These are the activations of a small neural network, seen along a few directions. Each row is one input.
In each table, some parts of the input vary, and every possible input appears once, in random order.
Descriptions start from the smaller parts, as in this example, which fits no table here: line(6) and (point or ring(9) or (values(2) and ring(5))).
Shared parts are said once, and a part with two or three values counts as separate values.

Other details of the inputs vary at random and push rows far along two fixed directions, the same in every table; ignore that.
These rows show it; all are for the same input, with only those details redrawn:
[ 16  -6  11  17 -18   2 -11 -20 -27   3  13]
[ 27 -19  16   6  -9   4  -6  -8 -10  17 -10]
[ 7 -2  3  6 -7 -1 -6 -1 -4  3  3]
[ 15 -14   6  -7   2   2  -1  13  16  14 -19]
[-10   3 -13 -21  17  -5   5  39  47   3 -19]
[-15  15  -7   7  -4  -6  -7   3   3 -12  18]
[ 11 -10   2 -11   4   0  -1  18  20  12 -17]
[ 32 -28  12 -10   3   7   1  14  15  27 -34]

A family of inputs:
R1: [-11   8   3   1  -7  -2  -3 -34 -21   0  20]
R2: [ 13 -13   2 -22   4  15  -6   7 -11  21 -18]
R3: [ 26 -12   9   9   7   4  11   2  10   1 -32]
R4: [ -6  13   9  39  -9  -8  12 -35 -39 -28  25]
R5: [-28  15 -11 -14   8  -6   4 -14   6 -12  15]
R6: [ 53 -31  23   7   4  13  12  -3   3  21 -48]
R7: [-19  12  -4  -2  -3  -4  -1 -28 -13  -7  20]
R8: [ 20  -9  14  21 -20   4 -11 -24 -35   7  15]
R9: [-47  22 -25 -13   2 -10  -7  21  22 -15  31]
R10: [ -1  -8   1   3 -17   7 -13 -19 -28   3  30]
R11: [-15  10  -6   7  17 -10  24   7  18 -22 -10]
R12: [-20  11 -15 -29  13   3  -2  32  18   9 -10]
R13: [  9  -1  14  34  -7  -1  14 -39 -41 -21  12]
R14: [-29  20 -21 -19  19  -8   4  39  44 -15   1]
R15: [ 43 -23  17   4   8  10  13  -1   3  10 -42]
R16: [-26  26 -11  14  -9 -11 -10  -2  -7 -22  34]
R17: [-19   4 -11 -11  -6  -1  -7  12   6   2  21]
R18: [-24  15 -16 -20   7   2  -8  19   6   1   1]
The inputs of R5 and R7 match in every part but one. If R2 is changed in the same way as R5 into R7, which row does it become?
Answer: R18
What is each input in this table made of?
Answer: values(3) and (point or line(5))
List by row number the other rows that have the values(3) part in common with R12.
Answer: R1, R4, R6, R8, R17

A family of inputs:
R19: [ -3   7  -4  -4  13   3  10  17   8  -7 -14]
R20: [ -3  -2  -7 -19   9  -2   0  17  31   7  -9]
R21: [ -8   7  -3  -1   6  -7   6  -2  15 -11   1]
R22: [ 20 -11  15   4 -16   8 -16 -30 -36  15   8]
R23: [ 19  -9  12  20 -11   1  -3  -9 -20   3   4]
R24: [-11  14  -8  -1   9   0   6   5   4 -10  -7]
R25: [  0   1  -3   3   8  -3   8  18  16 -10  -9]
R26: [-3  5  2  3 -2 -8  1 -6  6 -2  7]
R27: [ 14 -11   4  -7   6   0   6  18  25  14 -25]
R28: [ -9  -6  -6 -23   7   3  -2  13   9  14  -8]
R29: [ -3 -10  -3 -10  10  -3  13   7  18   1 -12]
R30: [-20  25  -6  10  -1  -4   1 -24 -19 -22  23]
R31: [ 24 -18   7  -6  -3   7  -5   8   9  20 -21]
R32: [ 17 -15  14   9  -8   9   4 -35 -41   8   1]
R33: [-21  12  -7   8 -13  -3  -8 -14 -14 -12  37]
R34: [  3  -3  -1  -1   8  -2   6  11  20  -3 -17]
R35: [-30  29 -15   4  -2  -4 -11  13  -5 -21  30]
R36: [-22  12  -4  14  -9  -9  -1 -16 -13 -15  34]
R37: [ -8   6  -8 -13   4   2  -8  18  10   5  -7]
R38: [ 47 -32  21  10 -15  13  -8 -10 -23  25 -14]
The inputs of R36 and R27 match in every part but one. If R29 is changed in the same way as R36 into R27, which row does it become?
Answer: R34
What is each input in this table made of?
Answer: line(4) and line(5)
A walk changes only the line(4) part. It starts at R32 and steps to R30. List the rest of the walk in order.
Answer: R24, R19
Change only the line(4) part in R33. List by row number the other rows that result.
Answer: R20, R31, R38
